Each row below holds a small network's activations on one input, seen along a few directions.
Each table varies a few parts of the input and shows all the possible inputs, shuffled.
A made-up example of a description, with smaller parts first: one of 8 places around a ring, together with either a single point or (one of 2 separate values, together with one of 4 places along a line) or one of 11 places along a line.
Shared parts are said once, and a part with two or three values counts as separate values.
(in the rows, 128 means zero)

Other details of the inputs shift rows strongly along two fixed directions, in all tables alike. That doesn't count.

Rows:
x1: [136 179 108  96 105 150 122 149 150 103 135 157 119]
x2: [145 130  94  72 107 156 151 118 162  98 120 119  97]
x3: [148 175 110 111 115 154 135 140 164  89 117 151 133]
x4: [104 124 135 161 217 137 141  97 101 193 109 116 139]
x5: [ 84 146 151 157 117  91 161 109 174 154 125 166 146]
x6: [145 150 118 130 161 153  61 148  61 118 128 109 137]
x7: [133 118 103 106 187 169 122 111  82  96 127  77 117]
x8: [167 155 106 117 103 136 106 157 158  99 107 153 141]
x9: [176 130 100  79 107 124 138 155 148 110  98 129 133]
x10: [122 132 141 151 142 168 125 106  63  73 144  83 144]
x11: [144 134 109 119  69 127  95 122 152  82 135 142 127]
x12: [152 122 124 128  60 129 128 140 139  77 130 136 141]
x13: [ 91 131 146 147  94  69 119 134 152 178 132 174 139]
x14: [136 153  97 115 115 161 122 130 174  79 132 151 114]
x15: [154 143 113 127  77 119 104 128 152  78 129 145 140]
x16: [ 88 108 158 150  78  78 142 146 140 179 133 165 140]
x17: [ 81 149 162 146 113  84 155 116 159 162 134 182 130]
x18: [177 125 138 112 186 166  91 128  94 123 152  79 150]
x19: [155 134  98 116  91 150  90 136 166  98 118 145 113]
x20: [166 137 127  97  78 109 141 172 121 101 131 136 116]
x21: [ 72 124 138 161 117  98 148  98 183 144 140 166 126]
x22: [ 92 126 131 100 132  98 175 130 165 194 116 152 109]
x23: [ 91  95 172 192 156 104 123 120  72 168 119 108 166]
x24: [103 104 123 162 126 103 114 129 191 170 112 171 120]
x25: [127 149 131 116 153 149 132 140  46 105 153  75 119]
x26: [109  83 124 167 194 132  97  92 103 204 109 110 118]
x27: [122 105 139 109 126  79 152 145 156 194  99 162 116]
x28: [104  84 133 154 104  81 157 138 171 167 126 140 110]
x29: [164 165 103  79 122 150 145 139 143 113 125 164 114]
x30: [172 121  97 131 178 164  86 116  80 118 114  96 133]
x31: [ 71 129 161 142  89  97 171 130 146 166 143 163 132]
x32: [170 147 142 104 107 145 104 155 183  98 152 131 143]
x33: [ 77  72 160 197 157 110 111 109  82 161 134 108 146]
x34: [119  98 181 136 108  82 169 146 185 175 155 118 131]
x35: [114  84 178 137 204 111 127 117 113 197 135  76 144]
x36: [138 134 110 102  83 146 160 128 151  84 142 111  95]
x37: [ 81 125 148 189 207 141 118  90 114 172 117 113 127]
x38: [ 93 116 161 191 173  94 100 108  85 170 118 117 165]
x39: [153 141 100 125 191 183 114 100  86 108 124  94 125]
x40: [153 125 111  92 165 140  94 146  52 129 119  86 129]
x41: [ 99 128 159 152 102  66 125 132 151 172 124 183 138]
x42: [112  80 116 124 129  92 146 127 181 179 104 147 112]
x43: [154 142  83  89 113 170 136 111 167 106 126 141 101]
x44: [143 129 111 108 185 168 129 107  81 100 118  72 121]
x45: [114 170 133 128 152 148  94 118  52  92 155 103 144]
x46: [101 112 109 136 148 122 161 104 194 179 120 167 108]
x47: [125 144 114 138 173 189  87 102  90  93 132  92 116]
x48: [131 117 129 126 132  93 137 138 160 202 105 184 120]
x49: [145 178 120  99 112 149 128 148 148  95 127 166 118]
x50: [167 123 111 115  79 121 141 150 145  90 126 117 116]
x51: [138 132 106 106  94 139 164 139 152  76 146 119 104]
x52: [143 143 127  90 184 157 128 129  57 111 122  92 121]
x53: [131 102 134 149 121 157  86 117  57  87 139  82 139]
x54: [ 85 120 172 161 183 108 159 122  69 176 136 101 117]
x55: [ 60 115 156 186 176 125 113  69  99 161 139 107 128]
x56: [ 71 104 153 157  88 115 168 100 169 151 137 148 119]
x57: [ 97 125 149 145 118  92 198 131 167 167 122 137 122]
x58: [174 147  87  81 102 134 110 157 138 131 122 157 122]
x59: [ 93 107 198 179 178 101  99 106 111 172 163  96 167]
x60: [157 125 166 108  67 131 133 154 154  82 169 118 159]
x61: [112 121 133 148 145 168 118 111  64  68 154  88 140]
x62: [104  85 137 150  94  89 153 127 169 176 122 131 101]
x63: [ 69 118 186 175 165 115 146 111  64 165 139 122 143]
x64: [154 167  91  75 115 152 139 141 144 121 132 155 115]
x65: [153 100 104 107 163 158  91 117  75 115 113  72 116]
x66: [169 134 116 108  82 115 148 165 137  96 121 121 131]
x67: [135 163 116 121  90 137 133 111 158  68 140 143 132]
x68: [157 139 114  93  71 111 135 174 122 109 138 127 116]
x69: [157 150 103  73 119 142 166 139 154 100 109 127 125]
x70: [154 134 114 152 168 163  68 125  85 100 116  98 137]
x71: [122  91 123 127 127  91 152 123 180 183  94 142 116]
x72: [133 114 119 138 135  97 145 131 178 199  95 170 135]
x73: [144 132 105 124  80 119  98 132 153  74 139 150 136]
x74: [141 126 153 138 129 138  95 145  33  93 138 106 152]
x75: [148 143 114 109  91 139 170 134 151  80 137 114 108]
x76: [173 120  76 100 112 144 111 138 162 107 119 151 118]
x77: [154 148 130 134 168 151  67 147  60 110 120 118 137]
x78: [135 153 133 116  76 140 163 139 137  73 135 139 149]
Description of these inputs: one of 6 places around a ring, together with either a single point or (one of 2 separate values, together with one of 6 places along a line).
Changing only the place on the ring of 6 turns x66 into x72. The same change can be made to x51. Which row results?
Answer: x46
Changing only the place on the ring of 6 turns x77 into x27. The same change can be made to x6. Which row results?
Answer: x40
Which other rows agree with x45 in the place on the ring of 6? List them by row number.
Answer: x5, x11, x13, x15, x17, x21, x38, x41, x55, x59, x67, x73
Change only the choice among 2 separate values in x47. List by row number the other rows that result.
Answer: x19
Change only the choice among 2 separate values in x50. List by row number the other rows that result.
Answer: x75
Which other rows agree with x60 in the place on the ring of 6? List them by row number.
Answer: x10, x12, x16, x23, x31, x33, x53, x56, x61, x63, x74, x78

Rows:
x79: [ 89 112 133 142  85  93 164 106 247 153 137 176 120]
x80: [ 60 137 166 179 185 123 150  95 136 178 144 141 128]
x81: [145 140  99 147 169 172  99 114 104  92 112  95 115]
x82: [ 79 117 159 159 183 106 188 116 112 192 121 124 122]
x83: [ 86 126 131 149 198 112 135 114 118 217 110 154 111]
x84: [ 97 113 148 143  73  88 159 105 237 157 138 185 130]
x85: [ 60  87 167 168 144 101 145  88 114 178 132 118 127]
x86: [123 131 147 136 115 141 103 136  54  82 151  98 133]
x87: [158 156 128 112  44 127 118 153 177  63 158 164 136]
x88: [155 150 115 118 145 122  70 148  59 120 124 121 145]
x89: [102 106 111 141  94  94 156 113 242 164  96 189 119]
x90: [138 129 138 156 132 162  86 126  89  86 160  97 147]
x91: [141 152 106 129 169 177 106 102  93 100 112 116 141]
x92: [138 168 128  90  28 108 140 159 145  61 146 159 135]
x93: [185 147  94  64  87 142 145 163 193  96 124 130  96]
x94: [160 142 122  88 175 167 117 127  86 123 127  92 136]
x95: [182 134  80  67  69 127 114 142 177 100 116 168 116]
x96: [147 109 113 117 153 147 137 122  84  90 129  71 131]
x97: [182 129  94  55  83 134 136 157 192  91 123 135 117]
x98: [ 92 121 160 138 200 112 153 127 127 215 118 131 121]
x99: [110 125 157 132  59  46 188 156 191 170 120 180 140]
x100: [169 125 143 112 146 136  86 162  71 117 135  94 142]
x101: [108  81 166 160 163  99 121 141 123 218 122 118 135]
x102: [ 55 104 153 176 159 114 161  95 126 179 131 106  96]
x103: [157 111 128 117 142 143 130 122  72  91 130  78 141]
x104: [149 174 107  89  73 159 149 118 192  68 150 161 130]
x105: [ 61  87 170 185 132 104 139 115 106 184 138 121 127]
x106: [117  94 144 139  59  75 191 154 203 175 122 169 124]
x107: [ 92  85 119 153 185 101 115 102 132 210 106 131 116]
x108: [101  86 136 171 161  99 104 127 114 220 114 141 125]
x109: [111 107 128 159  70  92 145 139 225 174 104 200 128]
x110: [190 130 109  56  70 128 132 156 184  96 124 144 127]
x111: [131 145 122 148 159 171 108 107 110  82 153  84 117]
x112: [ 52  86 152 166 156 106 151  88 125 174 131 110 117]
x113: [185 161 123  66  59 104 122 186 162  96 129 155 143]
x114: [157 121 142 132 129 130 121 151  57  95 137  89 143]
x115: [131 161 150 148 133 134  83 129  75  80 158 107 164]
x116: [136 163 110 133 179 176 109 120  88  93 115 123 131]
x117: [ 89  91 146 184 170 108 115  88 136 187 101 138 142]
x118: [150 134 127 153 141 147  75 136  78  94 120 119 147]
x119: [151 127 114 126 157 156 145 129  84  93 129  65 110]
x120: [144 155 128 148 142 134  75 136  73  92 117 120 162]
x121: [162 129 114 123 145 136  68 148  62 120 127 118 132]
x122: [147 139 120 108 158 162 152 117  71  99 130  85 137]
x123: [134 165 105  71  56 152 172 125 167  70 141 154 114]
x124: [177 150  66  76  85 140 130 150 187 101 116 155  86]
x125: [107 160 131 116 153 169 140 119  66  83 147 103 116]
x126: [153 147  93  99 173 167 100 114  78 126 119 115 125]
Changing only one part turns x102 into x105. The same change can be made to x119. Which row results?
Answer: x106
Changing only one part turns x94 into x100. The same change can be made to x104. Which row results?
Answer: x87
Describe the family of inputs behind these rows.
Answer: one of 6 places around a ring, together with one of 8 places along a line
Change only the place on the line of 8 in x109. List by row number the other rows that result.
Answer: x81, x89, x91, x116, x117, x118, x120
A walk changes only the place on the ring of 6. It starts at x88 and steps to x113. List the rest of the walk in order.
Answer: x99, x92, x115, x120

Rows:
x127: [ 97 119 146 145 158 129 140 111  99 147 132 112 123]
x128: [105 134 131 130  98 113 158 118 183 147 128 166 120]
x129: [148 152 112  99  93 144 150 138 142  83 139 130 119]
x130: [134 135 111 119 181 160 121 113  98 128 122 104 117]
x131: [130 127 126 141 151 151 106 113  89 107 131  99 138]
x132: [144 123 108 122 178 158 111 116  96 123 117  96 123]
x133: [160 138 114 107  89 141 118 145 148  86 136 139 127]
x134: [128 132 134 117  95 106 142 139 174 136 129 152 128]
x135: [124 110 116 120 117 103 150 130 196 182 110 165 111]
x136: [139 128 109 105 116 117 141 137 180 154 108 157 112]
x137: [ 91 100 154 168 157 106 147 110 123 177 123 116 128]
x138: [ 77 121 140 151 104  86 172 114 202 182 122 181 113]
x139: [160 138 116 100  92 134 123 144 148  90 140 131 131]
x140: [134 123 125 142 150 140  96 122  83 112 134 104 133]
x141: [130 124 134 128 148 139 110 131  76 116 130  97 132]
x142: [158 144 117 100  87 132 133 151 139  92 131 130 124]
x143: [ 66  89 163 187 157  85 137 103 145 225 121 143 133]
x144: [121 121 141 135 152 125 119 131  81 138 128 111 138]
x145: [155 140 116 101  96 139 133 135 152  82 135 128 130]
x146: [120 118 126 118  90 112 157 132 170 130 124 148 121]
x147: [136 125 119 126 179 137 112 126  97 155 114 115 129]
x148: [120 121 135 149 156 144 113 117 100 120 130 104 136]
x149: [122 139 131 138 159 158 116 117  89 105 139 103 132]
x150: [140 150 120 101 100 138 145 132 155  93 141 137 124]
x151: [137 140 125 117  93 117 132 138 155 126 125 160 133]
x152: [134 136 127 138 154 137  99 128  74 113 130 111 140]
x153: [159 150 116 103  92 138 121 151 141  88 132 147 134]
x154: [ 72  97 170 179 160  76 154 117 133 226 118 142 133]
x155: [152 142 105 108  90 139 126 134 147  77 129 137 124]
x156: [135 133 140 132 157 134 108 130  84 123 135 105 145]
x157: [115 126 137 133  97 103 142 138 182 151 122 164 125]
x158: [133 133 131 136 149 145  97 123  83 115 130 104 137]
x159: [166 137 112  99  84 136 130 149 138  85 137 127 123]
x160: [118 126 134 148 154 128 104 122  91 132 126 112 132]
x161: [121 109 137 139 148 129 116 125  88 135 133 102 131]
Changing only one part turns x143 into x158. The same change can be made to x140. Which row results?
Answer: x160
Describe the family of inputs behind these rows.
Answer: one of 5 places along a line, together with either a single point or one of 6 places along a line
Change only the place on the line of 5 in x145. List by row number the other rows that result.
Answer: x134, x139, x150, x156
Change only the place on the line of 6 in x150. List by row number the other rows that result.
Answer: x127, x128, x129, x138, x149
